A small network was shown many inputs. Here are its activations along a few directions, one row for each input.
In each table, some parts of the input vary, and every possible input appears once, in random order.
A made-up example of a description, with smaller parts first: one of 5 places around a ring, together with either a single point or one of 11 places around a ring or (one of 2 separate values, together with one of 6 places along a line).
Shared parts are said once, and a part with two or three values counts as separate values.
In the rows, 128 means zero.

Other details of the inputs vary at random and push rows far along two fixed directions, the same in every table; ignore that.
To show where, the next rows are all for the same input, with only those details redrawn:
[ 92 178 134  75 186  85 137 169 153  78 143 124 128 132 104]
[ 96  92 108 161  81 132 114 131 152 128  79 127 124 215 179]
[107 106 148 141 135 136 163  94 144 152 190 143 128 167 100]
[106 108 147 141 136 135 165  96 145 152 192 143 126 165  99]
[106 108 148 141 135 135 163  96 145 151 190 143 127 165 100]
[ 92 181 133  73 188  82 137 173 154  74 141 123 128 130 104]
[ 96  90 108 163  79 133 112 131 152 128  77 127 125 218 180]
[ 92 179 132  74 188  83 138 171 154  76 141 123 127 130 105]

A family of inputs:
R1: [169 190 120  77 169 109 101 146 129  91 125 105 128  73 102]
R2: [104 108 113 184  65 138 102 123 103 143  54 120 125 136 189]
R3: [105 102 160 158 121 145 168 113  93 169 170 154 133  85 109]
R4: [120 133  94  90 112 112  98 230 132  69  19 120 137 139 193]
R5: [123  80 116 155  61 151 129 155 118 141  63 125 131 178 193]
R6: [137 115 146 163 120 146 132  78  95 162 167 140 126  75 104]
R7: [163 103 100 155  68 153  87 119 124 139  67 112 125 160 181]
R8: [146 111 131 144 139 143 127  74 151 150 187 140 124 150  90]
R9: [150 171  77  95 129 100  48 179 157  62  21  90 122 154 173]
R10: [157 117 124 143 143 144 112  65 157 152 180 139 120 143  87]
R11: [104 177  91 113 116  87  63 191 114  67   8 101 124  97 187]
R12: [176 124 137 155 124 150 118  70 113 169 157 129 126  79 102]
R13: [106 107 149 142 135 136 163  96 144 151 188 143 126 166 100]
R14: [114  99 122 170  61 138 120 137 108 146  58 119 130 150 196]
R15: [120 187 132  71 182  95 138 164 140  84 137 108 127 119 107]
R16: [143 123 149 137 120 149 165  94 110 163 178 126 129 124 112]
R17: [154 114 145 152 119 146 142  83 100 164 165 132 127  88 112]
R18: [148 100 102 157  62 149 102 122 119 140  66 110 124 169 186]
R19: [111 166 139  63 186  97 156 191 138  87 144 124 132 116 105]
R20: [115 114 141 144 138 137 157  83 145 153 192 139 124 164  98]
R21: [146 119 141 163 121 148 122  77 100 166 163 140 127  73 102]
R22: [130 113 133 141 138 136 141  78 145 149 186 138 121 159  94]
R23: [132 122 153 152 118 142 162  92 100 169 164 129 130  98 117]
R24: [169 195 119  71 174 108  97 151 132  89 123 108 125  68 103]
R25: [132 104 103 157  77 143 107 121 138 136  76 113 123 199 179]
R26: [121 186 121  71 195  85 110 155 155  68 143 121 124 116  91]
R27: [111 177 137  68 179  94 148 175 139  84 139 112 128 120 111]
R28: [134 184 122  67 181  95 123 158 140  81 135 107 125 115 105]
R29: [157 124 135 165 123 150 110  68 108 166 156 137 123  66  99]
R30: [144 100  84 169  85 140  65  99 163 127  70 120 120 199 165]
R31: [ 98  75 116 172  68 144 113 158 106 140  51 145 134 134 190]
R32: [124  96 159 149 117 145 175 117 100 170 164 146 134 102 119]
R33: [122  64 104 147  77 154 119 158 144 130  70 140 135 201 182]
R34: [124 117 138 144 138 137 148  79 144 151 188 140 124 160  94]
R35: [ 96 150 132  70 189  93 142 191 156  79 141 144 136 129 101]
R36: [109 169 102  89 112  96 100 215 127  68  23  95 129 141 195]
R37: [114 151 134  62 184 103 152 197 142  85 139 132 138 115 106]
R38: [134 185 131  86 169  92 125 155 110  98 123 112 128  60 113]
R39: [164 109 101 174  71 146  74 106 119 145  55 112 126 127 178]
R40: [138  88 152 128 123 157 179 129 113 160 176 150 138 119 110]
R41: [110 193 132  98 169  91 121 155 104  96 121 118 125  48 110]
R42: [105  93 148 138 139 140 173 110 143 155 192 155 129 163  97]
R43: [151 123 145 137 116 150 159  88 110 163 176 127 127 120 109]
R44: [104  76 111 172  70 147 106 158 108 134  48 149 136 131 189]
R45: [164 115 142 135 119 154 147  87 111 158 177 129 125 112 107]
R46: [121 153 139  79 175 103 146 193 114  96 123 141 139  59 116]
R47: [156 113 140 131 136 148 144  84 131 151 188 129 126 142  96]
R48: [128  88 159 143 124 149 176 125 102 169 170 156 140  95 111]
R49: [154  96  95 156  77 149  84 115 144 135  71 114 123 192 176]
R50: [142 193 122 102 172  98  86 141 114  92 113 116 126  35 101]
R51: [152 105 104 170  70 143  83 117 115 143  55 117 126 133 184]
R52: [116  77 141 136 141 148 164 114 150 150 190 168 135 159  96]
R53: [141 123 149 152 117 143 155  84 100 169 167 131 129  96 113]
R54: [107 114 159 162 117 142 159  97  94 167 166 141 130  87 113]
R55: [161 190 114  71 185 104  92 145 153  82 125 107 125 101  95]
Changing only one part turns R37 into R15. The same change can be made to R48. Which row results?
Answer: R23
Changing only one part turns R27 into R33. The same change can be made to R36. Which row results?
Answer: R4
Describe the family of inputs behind these rows.
Answer: one of 5 places along a line, together with one of 11 places along a line
Change only the place on the line of 5 in R30. List by row number the other rows that result.
Answer: R1, R9, R39, R50
Start at R29 and move only the place on the line of 5, one step at a time. The first step leads to R12. Which rows follow, in order?
Answer: R24, R55, R10

A family of inputs:
R56: [125 119 160 149 134 140 157 100 100 162 175 143 129  75 100]
R57: [116 125 150 108 167 126 162 139 133 131 177 149 135 109  87]
R58: [105 167 125  88 147 101 137 173 131  89 110 112 128 132 136]
R59: [158 159 148 111 153 129 149 110 106 142 169 120 131  69  95]
R60: [128  60 127 186  84 168 133  76 143 177 147 154 128 183 133]
R61: [124 154 128  81 161 113 135 176 136  94 129 127 133 117 116]
R62: [152 157 146 127 157 131 133  83 113 144 184 125 126  76  79]
R63: [146  56 131 179  69 177 141  85 111 182 140 146 129 157 146]
R64: [128 172 126  98 141 108 116 168 109  98  96 111 130  76 135]
R65: [110 144  89 147  93 107  63 161 128  95  16 110 121 132 193]
R66: [114 144 131  97 163 104 130 169 124  99 122 136 135  92 119]
R67: [ 83 130 103 131 100 103 105 185 136  90  31 114 126 177 196]
R68: [113 177 117  94 157  94 109 149 146  84 111 105 121 140 129]
R69: [145 132 139 115 161 136 137 102 145 135 190 136 127 127  81]
R70: [107 144 149 124 160 117 158 102 136 135 193 138 126 127  86]
R71: [125  88 110 170  92 143 105 107 134 145 101 140 126 156 151]
R72: [164  63 128 176  72 175 137  77 120 184 140 138 130 159 146]
R73: [146 146 135  89 159 121 142 149 141 116 153 125 132 119 105]
R74: [123 132 112 125 101 120 119 148 135 116  78 105 123 174 173]
R75: [147  91 107 163  88 148  94 100 135 142  98 126 124 164 153]
Describe the family of inputs behind these rows.
Answer: one of 4 places along a line, together with one of 5 places around a ring
Changing only the place on the line of 4 turns R59 into R74. The same change can be made to R62. Which row results?
Answer: R68
Change only the place on the line of 4 in R64. List by row number the other rows that result.
Answer: R58, R61, R63

A family of inputs:
R76: [147  76 120 174  58 174 121  95 107 165 112 125 124 164 161]
R77: [153  83 122 186  75 162 118  81 130 179 109 121 126 168 159]
R78: [141  58 121 179  71 172 125 106 125 174 112 153 135 155 156]
R79: [145 159  99  98 150 105  84 160 144  86  81 119 128 115 135]
R80: [141 123 129 143 107 137 129 125 128 145 102 115 131 138 149]
R81: [123 141 116 144 120 112  95 122 139 121  91 120 126 131 145]
R82: [113 105 115 137 124 129 118 120 164 121 128 135 125 199 130]
R83: [131 129 154 109 166 137 156 122 110 136 201 152 131  67  68]
R84: [115 141 109 138 122 117  93 122 127 106  99 125 119 126 139]
R85: [127  82 162 152 122 168 195  65 140 187 239 147 131 184  84]
R86: [120 146 114 131 117 121 104 124 118 110 101 114 118 131 146]
R87: [121 187 115  97 153  87 101 161 136  86  85 102 121 108 142]
R88: [105 127 126 140 124 115 121 149 128 127  94 133 132 116 145]
R89: [105 155 160  67 201 100 187 152 143 105 213 139 133 122  69]
R90: [103 175 158  86 201 103 157 145 111 104 197 147 130  44  61]
R91: [112 131 112 111 134 118 123 143 160 105 118 120 123 193 138]
R92: [154 135 153 133 167 131 142  83 136 156 197 139 131  90  72]
R93: [136 114 169 137 162 141 172 100 123 172 206 155 137  80  73]
R94: [155 173 150  75 185 118 159 136 123 118 191 126 130  72  72]
R95: [140 126 105 133 115 132  87 128 129 108  97 124 123 127 141]
R96: [139  62 124 175  60 169 130 102 102 166 113 136 128 159 165]
R97: [125 155 126 102 147 100 124 179 126 101  79 115 132 108 151]
R98: [136 175 108  81 149 106  93 166 124  75  92 104 123 102 132]
R99: [161  72 160 157 111 173 183  66 107 200 218 154 136 119  92]
R100: [111 146 117 129 107 123 114 141 113 110  89 111 124 133 156]
R101: [149 165 107  90 143 111  98 159 138  91  90 109 127 117 141]
R102: [116 107 129 159  91 129 133 126 119 147  97 127 128 140 166]
R103: [ 85 134 116  92 156 101 131 189 159  82 103 136 131 162 133]
R104: [122 137 124 143 104 122 122 131 124 134  93 111 127 139 157]
R105: [107 121 120 142  99 128 125 141 106 121  93 125 127 133 162]
Describe the family of inputs behind these rows.
Answer: one of 5 places along a line, together with either a single point or one of 5 places around a ring
Changing only the place on the line of 5 turns R98 into R76. The same change can be made to R91. Which row results?
Answer: R85
Change only the place on the line of 5 in R105. List by row number the other rows that result.
Answer: R84, R86, R90, R100
Change only the place on the ring of 5 in R99. List by row number the other rows that result.
Answer: R96, R97, R102, R105
